Each row below holds a small network's activations on one record, seen along a few directions.
After each row come some of the record's fields: BIDET, ZUG, VUB, LETAS, VUMU, BAS, SIGUP.
A field that a record lacks is left out.
Other fields move the rows too, some of them a lot.
Strong random noise was added to every row along 6 fixed directions; ignore it. To show where, here is one row again and again, with new noise each time:
-1; 160; 117; 198; -28; -30; 158; -95; -26; 232; -119; 475; -154; 21; -425; -57; 374; 85; 175; 96; -135; -65; 367; -12; 364; -66; -479; -6
-75; -74; 22; 83; -111; -155; -295; -164; 307; -79; -217; -123; -81; 132; 21; -89; -243; 177; -254; -192; -265; -363; -54; 237; 37; -281; -53; -239
-156; 176; -156; 32; -160; -327; -139; 139; -120; -210; -99; -349; -104; 96; -98; -34; 171; 217; -176; -93; 250; 131; -258; 57; 102; 125; -70; -84
-404; 30; -206; 201; -130; -61; 200; -58; -134; 83; 93; -182; 281; -31; -357; 45; 49; 3; 362; 112; 69; 236; -540; -64; 413; -113; -446; -143
-69; 225; 61; -138; -107; -319; -30; 155; -22; -238; -277; 175; -161; 29; -162; -124; 383; 250; -317; -52; 63; -99; 319; 214; 161; -28; -268; -85
-85; -37; -134; 258; -38; -62; -178; -230; 166; -17; -53; -299; 75; 35; -92; -25; -226; 54; -196; -21; -160; -199; -333; 19; 161; -217; -118; -156
-175; 52; 31; -90; -124; -236; -90; 16; 139; -197; -242; 48; -8; 39; -88; -109; 61; 199; -242; -95; -106; -209; 78; 268; 149; -226; -241; -205
-158; -186; 255; 92; 25; -9; -40; -71; 248; 37; 26; 304; -284; -21; 35; -404; -154; 180; -11; 223; 262; 190; 209; 351; 105; -222; 186; -273

177; 311; -111; -64; -139; -245; -141; 387; -318; 36; -126; 245; -762; 297; -2; -105; 578; 254; 4; -186; 481; 337; 532; 93; -155; 685; 277; 228
(BIDET zad; ZUG kibur; VUB loruv; LETAS nulut; VUMU doz; BAS bes; SIGUP lodo)
302; 337; -352; 173; 94; 182; 170; -92; -363; 291; -120; 334; -106; 85; -397; 250; 577; -213; -1; 20; -310; -197; 499; -405; 150; 468; -428; 437
(BIDET kif; ZUG kibur; VUB fube; LETAS maru; VUMU fuze; BAS mos; SIGUP notu)
-74; -252; -10; 110; -222; -127; -121; 83; -92; 244; 1; -167; -202; 221; -77; 104; -194; 64; 502; -304; -119; 138; -293; -2; -92; 222; 155; -51
(BIDET kif; ZUG fos; VUB fube; LETAS nulut; VUMU doz; BAS mos; SIGUP lodo)
158; 39; -148; 152; 219; 291; -63; -301; 149; 18; 189; -224; 344; -120; 177; 119; -276; -239; -191; 138; -166; -173; -215; -227; -56; -193; 35; 79
(BIDET nev; ZUG kibur; VUB fube; LETAS nulut; VUMU fuze; BAS bes; SIGUP lodo)
276; 198; 33; 41; 81; -59; 154; 200; -308; -9; 113; -27; -226; -19; -80; 40; 378; -15; 58; 117; 408; 307; 123; -261; -83; 386; 156; 289
(BIDET bifev; ZUG kibur; VUB loruv; LETAS maru; VUMU doz; BAS mos; SIGUP lodo)
-378; -258; 277; -333; -269; -328; 189; 327; 7; -137; -270; 250; 27; 37; -187; -79; 1; 205; 334; -248; -134; -7; 35; 394; 123; -224; -218; -226
(BIDET bifev; ZUG fos; VUB loruv; LETAS nulut; VUMU fuze; BAS mos; SIGUP lodo)
435; -135; 324; 93; 160; 111; -188; -165; 210; 146; -31; 184; -248; 67; 161; -74; -210; -12; -178; -19; -186; -278; 387; -29; -232; -66; 333; 71
(BIDET nev; ZUG fos; VUB fube; LETAS maru; VUMU doz; BAS bes; SIGUP lodo)
494; 606; -228; 460; -113; -253; -386; -84; -220; 95; -21; -762; -172; 264; -169; 491; 438; 96; -164; -347; -42; -200; -413; -613; -70; 401; -121; 314
(BIDET mora; ZUG fos; VUB fube; LETAS maru; VUMU doz; BAS bes; SIGUP lodo)
-505; -10; -344; -267; -131; -117; 221; 265; -324; -183; 164; -282; 337; -91; 28; -7; 47; -24; 327; 60; 345; 527; -525; 4; 124; 153; -111; -57
(BIDET nev; ZUG kibur; VUB fube; LETAS nulut; VUMU fuze; BAS bes; SIGUP lodo)
105; 231; -23; -300; 96; 73; 131; -22; 97; -234; -50; 198; 353; -105; 120; 81; 178; -78; -287; 97; -126; -207; 251; 39; -13; -178; -248; 31
(BIDET kif; ZUG kibur; VUB loruv; LETAS nulut; VUMU doz; BAS bes; SIGUP lodo)
236; -194; 131; 14; 61; -18; -139; -59; 119; -59; 3; -64; -107; -43; 171; -67; -226; -13; -294; 30; -60; -116; 44; 61; -164; -18; 349; -20
(BIDET kif; ZUG fos; VUB fube; LETAS nulut; VUMU doz; BAS mos; SIGUP lodo)
77; -210; 404; -74; -133; -104; 56; 79; 63; 85; 14; 13; -59; 110; -25; 99; -139; 65; 490; -157; -44; 61; -69; 10; -107; -36; 136; -38
(BIDET bifev; ZUG fos; VUB loruv; LETAS nulut; VUMU fuze; BAS mos; SIGUP lodo)
363; -39; -221; 228; 191; -20; -101; -56; -169; -53; -207; -144; -202; -147; -172; 17; 14; -93; -639; -40; -292; -351; 197; -318; 26; 291; 5; 284
(BIDET bifev; ZUG kibur; VUB fube; LETAS maru; VUMU fuze; BAS mos; SIGUP notu)
153; 217; -141; 584; -236; -170; -446; -140; -55; 444; -63; -384; -603; 485; -232; 166; 117; 235; 338; -411; -44; -2; -212; -274; -7; 401; 17; 82
(BIDET mora; ZUG fos; VUB loruv; LETAS maru; VUMU fuze; BAS bes; SIGUP notu)
219; 100; 170; 161; 179; 223; 151; -27; -28; 186; 137; 416; -137; -131; -102; -34; 204; -93; 116; 228; 133; 157; 368; -109; 35; 41; 10; 132
(BIDET zad; ZUG kibur; VUB loruv; LETAS maru; VUMU doz; BAS mos; SIGUP lodo)
67; 93; -301; 301; 269; 371; -74; -523; 227; 0; 253; -314; 537; -216; 111; 94; -244; -336; -546; 385; -164; -292; -361; -229; 119; -426; -114; 5
(BIDET kif; ZUG fos; VUB fube; LETAS maru; VUMU doz; BAS bes)
-151; 13; -138; 287; -157; -41; -141; -132; 6; 212; 60; -204; -122; 137; -95; 26; -6; 71; 225; -68; 42; 75; -343; -37; 127; 26; -53; -103
(BIDET mora; ZUG fos; VUB fube; LETAS maru; VUMU doz; BAS bes; SIGUP notu)
2; 268; 170; -324; -50; -351; -292; 117; 280; -639; -156; -361; 86; -53; 389; -96; 78; 282; -797; -42; 282; -195; -41; 315; -189; -306; 172; -223
(BIDET mora; ZUG fos; VUB loruv; LETAS maru; VUMU fuze; BAS bes; SIGUP lodo)
44; 47; 122; -137; 211; -138; 98; 300; -194; -431; 153; -198; -3; -372; 142; -263; 103; 40; -610; 417; 686; 483; -18; 12; -24; 111; 348; 29
(BIDET nev; ZUG fos; VUB loruv; LETAS nulut; VUMU fuze; BAS mos; SIGUP lodo)
73; -181; -528; 371; 311; 293; -107; -274; -112; -93; 346; -691; 210; -290; 148; -85; -459; -312; -509; 402; 215; 219; -618; -365; -12; 162; 402; 123
(BIDET nev; ZUG kibur; VUB fube; LETAS maru; VUMU fuze; BAS mos; SIGUP notu)
-599; -170; -492; -201; -254; -114; -75; 138; -47; -158; -138; -269; 311; 88; 23; 101; -275; -3; 146; -335; -229; -37; -518; 300; 86; -91; -200; -197
(BIDET zad; ZUG kibur; VUB fube; LETAS nulut; VUMU fuze; BAS bes; SIGUP lodo)
345; 113; 185; 57; 130; 144; 20; -16; -26; 191; 114; 256; -289; 108; 66; 14; 158; -46; 169; 76; 153; 111; 405; -138; -220; 215; 273; 200
(BIDET kif; ZUG kibur; VUB fube; LETAS maru; VUMU fuze; BAS mos; SIGUP lodo)
272; -59; 211; 581; 141; 467; 103; -569; 202; 702; 352; 220; 75; 41; -171; 135; -184; -243; 606; 251; -259; -74; -129; -395; 157; -230; -128; 46
(BIDET kif; ZUG fos; VUB fube; LETAS maru; VUMU doz; BAS bes; SIGUP lodo)
12; 8; -179; 320; 232; 113; 43; -66; -99; -74; 276; -249; -95; -166; -6; -241; -51; -66; -429; 507; 656; 438; -233; -67; 112; 109; 337; 33
(BIDET zad; ZUG fos; VUB loruv; LETAS maru; VUMU fuze; BAS bes; SIGUP notu)
192; 177; 19; 76; -40; 1; -125; -201; 91; 132; -194; 16; 91; 113; -164; 216; 74; -17; -90; -210; -531; -470; 144; -183; 82; -70; -413; 53
(BIDET nev; ZUG fos; VUB loruv; LETAS maru; VUMU fuze; BAS bes; SIGUP notu)
263; -25; 175; 308; -35; 8; 136; -69; -109; 384; -79; 192; -160; 84; -434; 164; 102; -19; 400; -104; -360; -140; 84; -243; 193; 137; -239; 125
(BIDET mem; ZUG fos; VUB loruv; LETAS nulut; VUMU fuze; BAS mos; SIGUP lodo)
148; 364; -129; 24; 69; 136; 140; 135; -335; 167; 281; 28; -127; 123; 15; 146; 436; -88; 363; 148; 513; 539; 94; -303; -110; 516; 138; 301
(BIDET kif; ZUG kibur; VUB fube; LETAS nulut; VUMU fuze; BAS bes; SIGUP lodo)
349; -113; 29; 521; 219; 193; 284; -101; -415; 445; 330; 28; -154; -199; -406; 25; 148; -246; 317; 390; 159; 383; -121; -589; 232; 379; 82; 350
(BIDET nev; ZUG fos; VUB fube; LETAS nulut; VUMU doz; BAS mos; SIGUP lodo)
-62; -210; -211; 399; -71; 180; 31; -218; -70; 488; -15; 173; -29; 79; -406; 149; -120; -177; 422; -97; -455; -121; -132; -145; 278; 24; -315; 33
(BIDET zad; ZUG fos; VUB fube; LETAS maru; VUMU doz; BAS bes; SIGUP notu)
-40; -233; 90; 42; -93; -129; -207; 56; 99; -69; 99; -426; -98; 107; 201; -56; -412; 116; 57; -101; 195; 215; -409; 102; -201; 32; 441; -160
(BIDET kif; ZUG fos; VUB loruv; LETAS nulut; VUMU fuze; BAS mos; SIGUP lodo)
-355; -74; 211; -123; -250; -22; 44; -64; 318; 82; -71; 108; 279; 106; 30; 112; -185; 119; 607; -272; -337; -177; -236; 268; 42; -476; -336; -338
(BIDET mora; ZUG kibur; VUB loruv; LETAS maru; VUMU doz; BAS mos; SIGUP lodo)
11; 82; 26; 79; -274; -235; -186; 260; -301; 136; 143; -618; -68; 248; -42; 394; 40; 60; 654; -438; 150; 332; -619; -333; -231; 391; 144; 105
(BIDET nev; ZUG fos; VUB fube; LETAS nulut; VUMU doz; BAS mos; SIGUP lodo)
-837; 73; -100; -471; -436; -411; 125; 442; -163; -318; -100; -230; 223; 157; -38; -18; 201; 309; 436; -215; 401; 456; -432; 386; 142; -14; -329; -319
(BIDET sug; ZUG fos; VUB loruv; LETAS maru; VUMU fuze; BAS bes; SIGUP notu)
464; 292; 169; 467; 297; 260; 114; -201; -125; 309; 270; 251; -192; -219; -171; -6; 376; -138; -124; 463; 292; 198; 274; -417; 169; 128; 0; 256
(BIDET mora; ZUG fos; VUB fube; LETAS maru; VUMU doz; BAS bes; SIGUP lodo)
118; 64; -507; 318; 247; 87; 160; -54; -360; -18; 13; -201; -39; -194; -293; -131; 134; -124; -422; 328; 124; 114; -86; -320; 236; 401; -89; 229
(BIDET mem; ZUG kibur; VUB loruv; LETAS maru; VUMU doz; BAS mos; SIGUP notu)

Here are new rows. What are their fields?
-185; -293; -102; 44; -41; 343; 3; -213; 206; 400; -73; 446; -107; 222; -7; -83; -329; -99; 425; -111; -394; -159; 298; 217; -31; -53; -51; -98
(BIDET kif; ZUG kibur; VUB loruv; LETAS maru; VUMU doz; BAS mos; SIGUP notu)
-82; 88; -169; -501; -101; -282; 30; 124; 70; -563; -454; -182; 504; -34; 12; 227; 68; 17; -505; -349; -580; -714; -4; 179; -39; -292; -438; -15
(BIDET bifev; ZUG kibur; VUB fube; LETAS maru; VUMU fuze; BAS mos; SIGUP lodo)
-321; -299; -316; -237; -36; 14; -79; 15; 70; -166; -128; -90; 226; -3; 181; -79; -405; -71; -149; -163; -288; -200; -161; 258; -46; -161; 39; -112
(BIDET nev; ZUG kibur; VUB fube; LETAS nulut; VUMU fuze; BAS bes; SIGUP lodo)
-17; 405; 284; -229; -172; -243; 179; 176; -66; -59; -200; 441; 60; 14; -254; 150; 686; 157; 148; -120; -82; -161; 383; 55; 192; -156; -589; 6
(BIDET mora; ZUG fos; VUB fube; LETAS maru; VUMU doz; BAS bes; SIGUP lodo)
-442; 36; 217; -183; -264; -218; 67; 135; 137; 6; -204; 408; -127; 139; -150; -172; 218; 300; 332; -122; 43; 70; 234; 427; 204; -236; -353; -310
(BIDET mora; ZUG fos; VUB loruv; LETAS maru; VUMU fuze; BAS bes; SIGUP notu)
208; 127; 311; -87; -7; -139; -180; -183; 414; -246; -302; -8; 338; -132; 42; 191; -38; 62; -522; -214; -661; -809; 118; 109; -5; -624; -376; -159
(BIDET mora; ZUG fos; VUB fube; LETAS nulut; VUMU doz; BAS mos; SIGUP lodo)
-34; -394; 111; 39; 88; 113; -60; -234; 254; -42; 65; -155; 297; -226; 121; -65; -548; -137; -182; 96; -329; -239; -284; 48; 18; -428; 99; -184
(BIDET nev; ZUG fos; VUB fube; LETAS nulut; VUMU doz; BAS mos; SIGUP lodo)
-202; -99; -376; -8; 187; 418; 280; -368; 97; 32; 105; 73; 783; -269; -65; 121; -262; -426; -117; 264; -494; -343; -235; -120; 308; -462; -501; 41
(BIDET nev; ZUG kibur; VUB loruv; LETAS nulut; VUMU doz; BAS bes; SIGUP lodo)
-410; -229; 154; -289; -30; 225; 205; -75; 284; 78; 48; 410; 415; -56; 143; -79; -324; -58; 493; 19; -242; -1; 36; 324; 63; -487; -253; -292
(BIDET nev; ZUG kibur; VUB loruv; LETAS nulut; VUMU doz; BAS bes; SIGUP lodo)
-213; -553; 33; -139; -181; -156; -116; 142; 8; 40; -170; -42; -243; 154; 27; -126; -412; 77; 233; -289; -146; 13; -76; 230; -107; 96; 263; -113
(BIDET bifev; ZUG fos; VUB fube; LETAS maru; VUMU doz; BAS bes; SIGUP notu)
-357; -347; 412; -482; -133; -352; 17; 374; 127; -484; -88; -95; -42; -107; 275; -301; -254; 258; -79; -46; 376; 214; -93; 518; -163; -234; 388; -306
(BIDET bifev; ZUG fos; VUB loruv; LETAS nulut; VUMU fuze; BAS mos; SIGUP lodo)
-306; -5; -244; -72; -84; 73; 274; 48; -122; 68; -150; 324; 238; -72; -309; 44; 116; -93; 195; -21; -282; -68; 55; 107; 307; -48; -540; -52
(BIDET zad; ZUG kibur; VUB loruv; LETAS maru; VUMU doz; BAS mos; SIGUP notu)
-356; -351; 99; -367; 62; 10; 208; 253; 80; -259; -82; 657; -162; -230; 124; -526; -87; 78; -178; 285; 310; 287; 508; 636; 41; -118; 233; -263
(BIDET zad; ZUG kibur; VUB fube; LETAS maru; VUMU fuze; BAS mos; SIGUP notu)
-102; -142; -146; 106; 253; 396; 254; -194; -37; 101; 433; 32; 319; -256; 107; -96; -214; -322; 158; 495; 275; 359; -242; -173; 108; -106; 172; 78
(BIDET nev; ZUG kibur; VUB fube; LETAS nulut; VUMU fuze; BAS bes; SIGUP lodo)
319; -32; -50; 59; 87; 44; -54; -94; -20; -23; -73; -122; -52; 24; -10; 103; -28; -68; -120; -64; -207; -237; 87; -193; -111; 161; 89; 214
(BIDET bifev; ZUG kibur; VUB loruv; LETAS maru; VUMU doz; BAS mos; SIGUP lodo)
-2; 25; -60; -146; 26; -80; 106; 207; -149; -209; -20; -172; 101; -71; 42; 38; 59; 12; -97; -20; 148; 96; -113; -31; -88; 117; 51; 74
(BIDET bifev; ZUG kibur; VUB loruv; LETAS maru; VUMU doz; BAS mos; SIGUP lodo)
157; 143; -171; 48; 127; -97; -11; 248; -339; -138; -5; 137; -381; -135; -98; -189; 419; 17; -527; 243; 489; 322; 346; -5; 50; 428; 212; 200
(BIDET zad; ZUG fos; VUB fube; LETAS maru; VUMU doz; BAS bes; SIGUP notu)
